Each row below holds a small network's activations on one input, seen along a few directions.
In each table, some parts of the input vary, and every possible input appears once, in random order.
A made-up example of a description, with smaller parts first: one of 4 places along a line, together with either a single point or one of 11 places along a line or (one of 2 separate values, together with one of 8 places around a ring).
Shared parts are said once, and a part with two or three values counts as separate values.

Other details of the inputs vary at random and push rows far along two fixed directions, the same in every table; ignore that.
These rows show it; all are for the same input, with only those details redrawn:
[ 0.10, -7.63,  2.21,  2.74, -2.11,  4.38, -2.14, -2.13,  1.41, -1.45,
 -0.75,  2.08,  3.04]
[-1.03,  5.64, -4.00, -2.86,  0.77, -4.39,  4.32,  1.07, -2.86, -0.20,
  1.99, -0.26, -2.95]
[ 0.81, -4.78, -2.33,  1.47, -3.00,  1.86,  4.03, -3.83, -5.06,  0.16,
  3.95,  1.73,  0.85]
[-0.78,  3.29, -2.82, -1.86,  0.24, -2.81,  3.13,  0.49, -2.01, -0.48,
  1.47,  0.16, -1.87]
[-1.98,  3.39,  0.98, -2.01,  2.15, -2.12, -2.42,  3.36,  4.56, -2.13,
 -3.43, -0.05, -0.78]
[-0.79,  3.28, -2.87, -1.85,  0.25, -2.82,  3.17,  0.47, -2.06, -0.49,
  1.50,  0.17, -1.88]
[-1.35,  1.68,  0.25, -1.21,  0.99, -1.24, -0.96,  1.75,  2.44, -1.65,
 -1.78,  0.33, -0.47]

Table:
x1: [ 2.48, -3.84, -1.76,  2.18, -3.01,  2.38,  2.80, -4.30, -5.24,  0.99,
  4.12, -0.82, -0.02]
x2: [ 0.39,  0.96,  3.04, -0.70,  1.38, -0.68, -1.86,  2.34,  1.66,  4.86,
 -1.01, -0.01,  0.35]
x3: [ 0.47,  3.71, -0.71, -1.83,  2.72, -2.40,  0.22,  0.37, -0.97, -1.43,
  0.86, -1.43, -2.04]
x4: [-0.45, -0.14,  1.69,  0.93,  1.87,  1.01, -3.89,  1.73,  4.20, -0.80,
 -3.73, -0.48,  1.31]
x5: [-1.44, -0.64,  2.17, -0.19,  0.90,  0.48, -3.31,  1.80,  4.60, -2.16,
 -3.36,  0.71,  0.85]
x6: [ 0.66, -4.39, -2.51,  2.02, -4.21,  2.02,  4.26, -3.64, -4.74,  0.91,
  3.85,  1.06,  0.48]
x7: [-0.27,  0.46,  1.89,  0.18,  0.53,  1.03, -1.96, -0.16,  2.81, -1.14,
 -2.40, -0.40,  2.83]
x8: [ 0.42, -6.65,  2.67,  2.41, -1.35,  4.36, -1.90, -3.09,  0.90, -1.68,
 -0.48,  1.58,  4.19]
x9: [ 1.28,  1.42,  0.38, -0.22,  1.42, -0.03, -0.96, -1.02, -0.25, -0.76,
  0.16, -1.64,  0.02]
x10: [ 0.77,  3.17,  2.48, -3.01,  2.35, -2.44, -0.89,  1.70, -1.30,  3.36,
  2.37, -0.27, -1.90]
x11: [-0.08,  0.22,  0.77,  1.56, -0.38,  1.65, -2.12,  1.20,  3.01,  0.73,
 -3.04, -0.99,  0.96]
x12: [-0.23,  3.41, -3.47,  0.09, -0.52, -1.93,  2.47,  1.41, -1.61,  1.68,
  0.70, -1.02, -3.11]
x13: [-0.44, -1.72,  4.57,  0.50,  2.68,  1.21, -7.12,  3.00,  6.86, -3.22,
 -4.70, -0.31, -0.26]
x14: [-0.52,  3.43, -2.56, -0.53,  1.26, -2.29,  0.89,  2.26, -0.14,  0.66,
 -0.49, -0.54, -2.53]
x15: [ 0.52,  0.08, -0.11,  0.38, -0.15, -0.38, -0.81,  0.67,  0.26, -0.72,
  0.27, -1.15, -2.49]
x16: [ 1.38, -4.11,  1.71,  0.19, -2.67,  1.23,  3.15, -3.70, -6.07,  4.75,
  4.75,  2.04,  2.47]
x17: [ 0.68, -6.25,  1.43,  3.17, -3.68,  4.82, -0.05, -3.46, -0.23,  0.14,
  0.09,  0.83,  3.94]
x18: [ 0.42,  0.36,  0.89,  1.32,  0.79,  1.51, -2.38,  0.62,  2.67,  0.29,
 -2.89, -1.06,  1.96]
- Changing only one part turns x3 into x4. The same change can be made to x10. Which row results? => x2
- What do these inputs look like to the network? => one of 3 separate values, together with either a single point or one of 5 places around a ring
- Change only the choice among 3 separate values in x13. List by row number the other rows that result. => x5, x14
- Change only the choice among 3 separate values in x18. List by row number the other rows that result. => x7, x9
